A small network was shown many inputs. Here are its activations along a few directions, one row for each input.
In each table, some parts of the input vary, and every possible input appears once, in random order.
A made-up example of a description, with smaller parts first: one of 2 separate values, together with either a single point or one of 9 places around a ring or (one of 4 places along a line, together with one of 8 places around a ring).
Shared parts are said once, and a part with two or three values counts as separate values.

Rows:
r1: [-10.3   8.7  20.7  14.6 -16.1  -0.3 -15.5  12.7  17.2 -21.7  -1.6   6.4
  -5.8  -4.7 -16.2   8.0]
r2: [-14.7  15.1  17.6   3.3  -5.1  -8.6 -12.4  24.8  16.1 -24.0  -9.8   0.6
  -2.6  -8.8 -10.4   9.0]
r3: [  7.5  19.4  11.0 -12.2   6.3 -10.5  -2.6  11.9   0.0   2.4  33.6 -16.8
 -18.8  -2.0   8.7  -8.4]
r4: [  1.9  20.8   6.0   2.6  13.2   3.7 -21.5  -7.7 -36.7   4.7 -14.2 -28.1
  -3.6   0.6  -1.1  12.3]
r5: [ -0.6 -55.7 -34.6  22.5  19.4 -40.7  -6.1 -15.4  -3.0  86.3 -44.6  34.1
  31.8  28.4  44.4 -17.7]
r6: [  3.4  18.7  11.4 -10.2   5.3   3.9   6.5  -1.1   1.2   6.0  44.9  -4.5
 -12.6  -7.2   1.4   0.9]
r7: [ -2.2   6.7   8.8   8.5  -0.4  -4.7 -23.6 -26.4 -32.0  -0.4   1.4 -12.6
 -12.9  -6.8  -8.5   6.5]
r8: [  7.9  -8.2 -12.3 -12.5 -13.2  22.1  31.4  -1.6  -4.4 -27.8  -7.6  -1.5
   2.3 -11.6 -17.5  -1.5]
r9: [  0.2  -4.4  -0.2   0.5  -9.1  22.9   9.1  -2.0  -1.2 -34.5  -8.5  -4.9
 -15.1  -6.7  -7.3 -22.5]
r10: [ 17.5  27.3  11.5  -5.5  11.6   4.0  -2.0  18.0  -1.9   8.8  25.8 -25.8
 -15.5  10.5   9.1  -2.5]
r11: [ -2.5   5.5   7.7   1.0 -21.4  -0.5   6.3  12.8  13.7 -14.7  -0.7  10.2
  10.8  -9.4 -25.5  29.5]
r12: [  3.8 -74.6 -44.7   7.4  15.0  -7.5  17.0   1.9  39.9  54.0 -55.9  30.6
  26.6  20.4  45.8 -42.8]
r13: [ -3.9  22.6  19.2   9.3   0.4   6.2 -12.1  30.7  13.9 -18.1 -17.9  -8.2
   2.1   2.9  -9.3  14.5]
r14: [-11.9   9.4   5.8   7.3 -14.9   0.8  -6.8   5.3  18.0 -27.4   8.7  12.6
  11.6  -1.0 -21.6  21.0]
r15: [ 14.1  11.4  17.0  -1.0  -3.0  -2.3  -6.0  -0.5   1.7   2.7  41.0 -11.2
 -19.3  -0.4   4.4  -9.2]
r16: [ -4.6   6.4  -6.0   1.7   1.1  -3.5 -14.8 -32.8 -31.4  -6.3  12.3  -6.9
   4.2  -2.9 -13.7  20.0]
r17: [  6.2  10.4  -3.3  -5.0   5.7  30.2  12.2  15.8  -4.9 -30.4 -24.5 -19.0
  -8.6   1.4   0.7 -15.5]
r18: [ 12.3 -46.9 -20.7  10.1  13.8 -41.4  16.6  -0.9  35.7  86.4 -10.3  30.6
  23.2  38.8  60.7 -30.9]
r19: [-11.4  13.5   4.1  -1.0   7.9   1.8 -11.6 -27.6 -32.2   1.6   4.8  -5.7
  -5.7 -14.8  -9.5  17.5]
r20: [  3.5   1.3  -3.5  -4.0  -4.8  -4.9  -1.6 -24.4 -35.8   6.5   3.4 -10.3
   4.4 -11.4 -18.5  28.1]
r21: [-19.1  15.1  16.9   4.7  -7.4   6.2  -3.7  11.6  16.8 -19.7   1.6  13.1
   2.4 -13.2 -17.3  18.5]
r22: [12.4 12.0  2.6 -8.5 -1.3 -1.2  2.9 -7.6  2.2 -2.9 51.4 -5.0 -1.1  3.3
 -1.6  3.2]
r23: [ -1.4  -3.9 -14.7  -6.7  -7.6  24.0  17.8  -9.3  -0.5 -40.4   1.8   1.2
   2.6  -3.1 -12.7  -9.7]
r24: [ -8.5 -58.4 -19.1  10.7   4.1 -29.5  -8.3  19.6  47.4  68.6 -49.1  55.0
  31.5  38.2  34.2 -13.4]
r25: [ 20.3   8.2   3.7 -13.7  -6.9  -3.6  16.9   0.3  -1.6  10.7  42.3  -8.0
  -2.9  -3.8  -8.0  11.3]
r26: [ -4.3   2.7  -4.5 -11.3   0.2  15.5  11.7   9.8  -2.8 -36.5 -16.5 -10.2
 -12.9 -10.4  -0.1 -21.1]
r27: [ -9.2   2.3  -4.9  -8.9  -0.9  29.6  21.0  -3.0  -1.6 -32.3  -4.9   1.9
  -7.6 -14.8  -8.4 -11.9]
r28: [ -6.4  14.7   4.4  -3.7   8.3 -11.9 -21.3 -14.8 -33.6  -1.8  -7.1 -17.8
  -8.9 -11.3  -2.1   6.6]
What do these inputs look like to the network?
> one of 4 separate values, together with either a single point or one of 6 places along a line
The inputs of r4 and r10 match in every part but the choice among 4 separate values. If r19 is changed in the same way as r4 into r10, which row does it become?
> r6
List by row number the other rows that have the choice among 4 separate values in common with r11.
> r1, r2, r13, r14, r21, r24

Rows:
r29: [-12.7  16.6   2.4  19.0 -13.7  11.1 -32.0 -14.6 -48.9 -46.8 -57.7 -21.6
  13.2  -9.6 -45.9  45.4]
r30: [ 11.0 -34.3 -19.2  -3.6   1.9  37.7  42.4  28.0  49.4 -36.5 -21.8   8.6
 -16.3  12.9  33.4 -83.4]
r31: [ 20.3  34.7  24.2 -26.1 -14.4  -7.3  18.3   5.4   1.2 -10.4  95.3 -15.0
 -23.5 -19.1 -18.4  13.1]
r32: [ -1.1  -1.0 -19.7  -8.4  12.9  46.5  -8.6 -46.5 -68.2 -58.3 -30.0 -43.8
 -30.8 -24.8  -9.0 -35.5]
r33: [-37.5 -12.2  18.7  15.5 -13.5  -4.4  -8.4  65.2  80.6 -17.2 -56.5  48.6
  13.4   2.9   2.0  -6.0]
r34: [  1.3 -22.9   1.3  15.2 -24.9   9.7   9.5  60.3  71.6 -20.5 -49.0  30.0
  26.6  25.7  -6.7  -2.0]
r35: [-12.6  -2.4 -14.3  -8.4 -12.6  25.0  10.1 -45.1 -61.7 -44.2 -30.4 -10.9
  -5.4 -39.7 -40.3  16.2]
r36: [ -1.4  15.0 -21.0 -18.5  14.0  48.0  18.3 -25.0 -71.5 -37.7 -43.1 -36.8
  -8.7 -23.0 -22.9   8.4]
r37: [-17.1 -37.8 -12.1   6.7 -21.2  17.4  25.3  24.0  75.1 -27.8 -18.6  53.6
  25.3  11.7  -4.8 -15.7]
r38: [-51.2  26.2  21.2  18.5  -0.5  -3.8 -49.7 -10.3 -39.9 -43.8 -65.2  -3.1
   0.0 -31.6 -37.7  41.7]
r39: [ 23.2  54.2  46.8   7.7 -17.3 -10.8 -21.1  31.2  16.3  -4.9  65.6 -24.4
  -9.5   8.7 -25.1  43.5]
r40: [-15.5  63.9  65.5   6.8  -4.2 -25.9 -38.9  35.6  25.1  -2.0  58.1  -5.8
 -22.7 -13.1 -16.8  39.7]
r41: [ 11.6 -22.0 -28.6 -19.6   4.3  37.0  60.4  48.8  53.5 -17.9 -34.5   7.6
  10.3   7.1  19.6 -38.5]
r42: [-23.9 -13.5   9.8  23.7  20.9 -64.5 -54.3  -3.1  -1.8  86.8 -28.1  28.4
  16.2  15.8  30.5  19.8]
r43: [  4.3  41.1  31.3  -2.9 -16.4  -4.0  -6.6  -1.0  16.2 -14.1  97.4   2.5
  -9.4  -4.6 -22.2  28.0]
r44: [ 29.4  43.9  23.4 -22.8   5.7  12.7   8.7  -1.7  -5.8 -23.9  90.6 -45.3
 -51.4   1.4  16.9 -38.6]
r45: [ 14.2 -23.9  -8.7  23.4   8.8 -50.3 -36.6  -8.0 -10.2  83.8 -20.5   9.1
  29.1  38.5  21.5  23.8]
r46: [ -4.0 -38.1 -21.6  15.0  11.5 -42.1 -20.5 -44.8  -6.6  76.9   9.5  33.1
  27.6  24.4  24.3  10.2]
r47: [ 21.8 -34.9 -30.0   5.1  33.3 -21.1  -3.9 -39.8 -32.1  69.7   7.0 -14.1
 -13.0  25.4  61.2 -58.8]
r48: [ -1.1 -43.9 -20.7 -11.2 -21.4  17.4  51.3  29.8  62.5 -22.0 -21.1  34.1
   9.6  -6.0   0.9 -28.9]
r49: [ 12.8 -43.5 -23.2  -1.5   9.4 -39.1   8.2 -40.9 -21.4  84.2   6.0  15.6
  14.1   7.0  31.7  -4.0]
r50: [-29.8   3.6 -12.6  11.7 -11.3  19.1 -16.7 -49.0 -46.6 -54.8 -26.8   4.0
  12.5 -25.3 -43.4  30.8]
r51: [ 25.7 -22.3 -31.0 -10.1  36.2 -20.0  16.8 -21.3 -30.6  88.2  -7.0 -11.2
  15.8  20.0  49.3 -14.5]
r52: [ 32.2  53.9  18.0 -35.2  12.4  11.9  28.0  22.7  -6.5  -6.8  81.0 -43.3
 -23.0  -4.8   1.9   5.4]
What do these inputs look like to the network?
> one of 4 separate values, together with one of 6 places along a line
The inputs of r34 and r37 match in every part but the place on the line of 6. If r39 is changed in the same way as r34 into r37, which row does it become?
> r43
Start at r42 and move only the place on the line of 6, one step at a time. The first step leads to r45. Which rows follow, in order?
> r46, r49, r51, r47
Which other rows does r38 become when the place on the line of 6 takes its other values? List them by row number.
> r29, r32, r35, r36, r50

Rows:
r53: [ 11.4   5.5   3.4  -3.6   8.6 -12.2  -0.3   1.8  -3.2  25.1  19.3  -8.6
  -5.0   6.8  14.5  -3.9]
r54: [ -2.5  -2.9   5.0   2.5  -3.7  -1.9   2.6  24.6  27.0  -0.4 -11.5   9.5
   4.4   4.8   3.1  -2.1]
r55: [  3.0 -10.5 -12.9  -2.5   6.5  13.4  10.4  -0.9  -3.0  -3.7 -19.5  -3.7
  -0.5   2.9   9.0 -18.0]
r56: [  3.3 -16.0 -17.1  -4.0   1.6  13.3  16.4  -7.6  -1.9  -3.7 -12.4   2.9
   4.1   1.0   4.2 -13.5]
r57: [-6.8 -8.6  2.1  2.8 -7.9 -1.8  4.7 13.7 28.7 -3.1 -1.7 18.8  6.7  1.7
 -1.1 -1.1]
r58: [ 11.7   0.1  -0.6  -5.2   3.6 -12.3   5.7  -5.4  -1.8  25.0  26.1  -2.4
  -0.2   5.0   9.8   0.6]
r59: [ -3.8  -1.8   4.7   4.6  -2.4   0.6   0.2  22.8  27.6  -2.4 -10.8  10.4
   5.6   7.2   2.9  -1.6]
r60: [-10.6  -0.8   1.6   7.9   5.0 -10.4 -18.8  -8.9 -13.6  10.0 -17.4   2.1
   2.9  -0.9   0.4   8.4]
r61: [ 10.5   4.1   4.0  -0.1   6.9 -12.4  -5.1  -1.1  -2.6  22.3  20.1  -7.5
  -5.8   8.5  14.4  -6.2]
r62: [  3.7 -18.9 -16.2  -2.5  -0.9  10.3  14.1  -8.8  -1.7  -4.8 -12.4   3.2
   2.2   0.7   4.2 -16.2]
r63: [10.4  1.3 -1.0 -3.2  4.5 -9.6  3.1 -7.1 -1.5 23.3 27.1 -1.5  0.8  7.1
  9.7  0.9]
r64: [  7.3   0.0   0.6  -3.3   4.1 -12.0   1.8  -9.4  -1.0  22.5  28.9   0.6
  -2.9   3.7  10.7  -2.8]
r65: [ -6.1  -0.6   0.4   6.1   4.4 -10.6 -15.1  -4.8 -14.5  12.8 -20.0  -0.8
   5.4   0.1  -0.5  11.7]
r66: [10.0  6.7  3.1 -1.6  9.6 -9.5 -2.9  0.1 -2.9 23.4 20.2 -7.8 -4.0  8.9
 14.4 -3.6]
r67: [ -7.2  -4.8  -4.1   6.4   0.7  -8.1 -11.5 -13.4 -13.0  10.8 -12.0   6.5
  11.3   0.5  -5.7  16.4]
r68: [ -7.4  43.4  29.1  -6.5 -19.3  24.3   1.4  20.4   5.8 -66.7  24.4 -12.9
 -16.7 -19.7 -38.6  19.8]
r69: [ -6.9  -7.5  -3.5   8.2  -1.9 -11.2 -13.7 -14.6 -12.6   9.8 -12.1   6.7
   9.1   0.3  -5.8  13.8]
r70: [ -3.5  -4.5   5.6   6.0  -5.0  -2.3  -2.0  21.6  27.7  -3.5 -10.8  10.7
   3.7   6.8   2.9  -4.3]
r71: [  0.1 -17.7 -15.5  -4.1   1.2  10.9  15.0  -9.8  -1.6  -4.5 -10.6   4.8
   0.5  -2.3   5.3 -17.2]
r72: [ 10.8  -1.3  -0.1  -1.7   1.8 -12.5   0.9  -8.3  -1.2  22.3  27.0  -1.2
  -1.1   6.7   9.7  -1.7]
r73: [-3.2 -9.8  1.4  4.5 -9.9 -2.4  3.9 14.8 28.6 -3.5 -3.6 17.2  8.4  4.8
 -2.1  0.0]
r74: [ -5.8  -6.0  -3.8   4.5  -0.5 -10.7  -9.1 -11.6 -13.4  12.7 -12.8   5.7
  10.0  -1.8  -5.5  16.1]
r75: [ -9.2  43.9  24.1   0.7 -10.2  16.3 -16.1 -12.2 -36.3 -50.2  14.6 -26.6
 -15.5 -27.6 -41.3  33.8]
r76: [  3.4 -13.3 -12.0  -1.0   4.0  10.3   8.2  -2.1  -2.8  -4.8 -19.6  -3.3
  -2.4   2.6   9.1 -20.6]
r77: [ -0.2 -12.2 -11.2  -2.6   6.1  11.0   9.1  -3.1  -2.7  -4.5 -17.7  -1.7
  -4.1  -0.4  10.2 -21.7]
r78: [-10.3  -6.1  -2.6   6.4   0.1 -10.5 -13.0 -15.7 -12.6   9.9 -10.3   8.7
   7.6  -3.0  -4.6  12.7]
r79: [-3.6 -7.2  0.5  3.0 -7.3  0.5  6.1 16.0 28.5 -2.4 -3.5 16.9 10.3  5.1
 -2.2  2.7]
r80: [  7.0   5.4   4.6  -1.8   9.1 -11.9  -4.2  -2.2  -2.4  22.5  22.0  -5.7
  -7.6   5.6  15.5  -7.3]
r81: [-2.3 -8.3  0.7  1.0 -8.6 -2.0  8.5 17.8 27.9 -0.3 -4.3 16.0  9.0  2.8
 -1.9  2.2]
r82: [ -0.4  34.0   5.8 -16.6  -5.8  36.8  11.3  -4.9 -25.9 -71.7  15.9 -32.2
 -21.6 -26.2 -30.0   1.2]
r83: [ -7.6   0.5   0.0   7.9   5.5  -8.0 -17.4  -6.6 -14.0  10.9 -19.1  -0.1
   6.6   2.5  -0.7  12.0]
r84: [ -7.2  -2.1   0.7   9.7   2.9 -11.1 -19.6  -7.9 -13.7   9.9 -19.2   0.1
   4.4   2.3  -0.8   9.4]
r85: [  4.4 -11.8 -12.7  -4.5   5.3  10.8  12.9   1.0  -3.4  -1.7 -20.3  -4.5
  -1.8   0.7   9.3 -18.3]
r86: [-7.0 -3.2  6.3  4.4 -3.0 -1.7 -1.2 20.4 27.8 -3.1 -8.9 12.4  2.0  3.7
  4.0 -5.4]
r87: [  4.7 -17.3 -16.9  -5.9   0.3  10.7  18.9  -5.8  -2.3  -1.7 -13.2   2.0
   2.8  -1.2   4.5 -13.8]
r88: [ 10.2  48.4  26.5 -15.5  -5.4  16.0  -5.1  -2.8 -23.8 -36.3  58.0 -34.8
 -28.6 -19.7 -27.0  17.6]
The inputs of r56 and r67 match in every part but one. If r55 is changed in the same way as r56 into r67, which row does it become?
> r83
What do these inputs look like to the network?
> one of 4 separate values, together with either a single point or (one of 2 separate values, together with one of 4 places along a line)
Start at r65 and move only the place on the line of 4, one step at a time. The first step leads to r83. Which rows follow, in order?
> r84, r60
List by row number the other rows that have the choice among 4 separate values in common with r88.
> r53, r58, r61, r63, r64, r66, r72, r80
Which other rows does r76 become when the place on the line of 4 takes its other values? List them by row number.
> r55, r77, r85
Which other rows does r64 become when the choice among 4 separate values takes its other values? List them by row number.
> r57, r71, r78
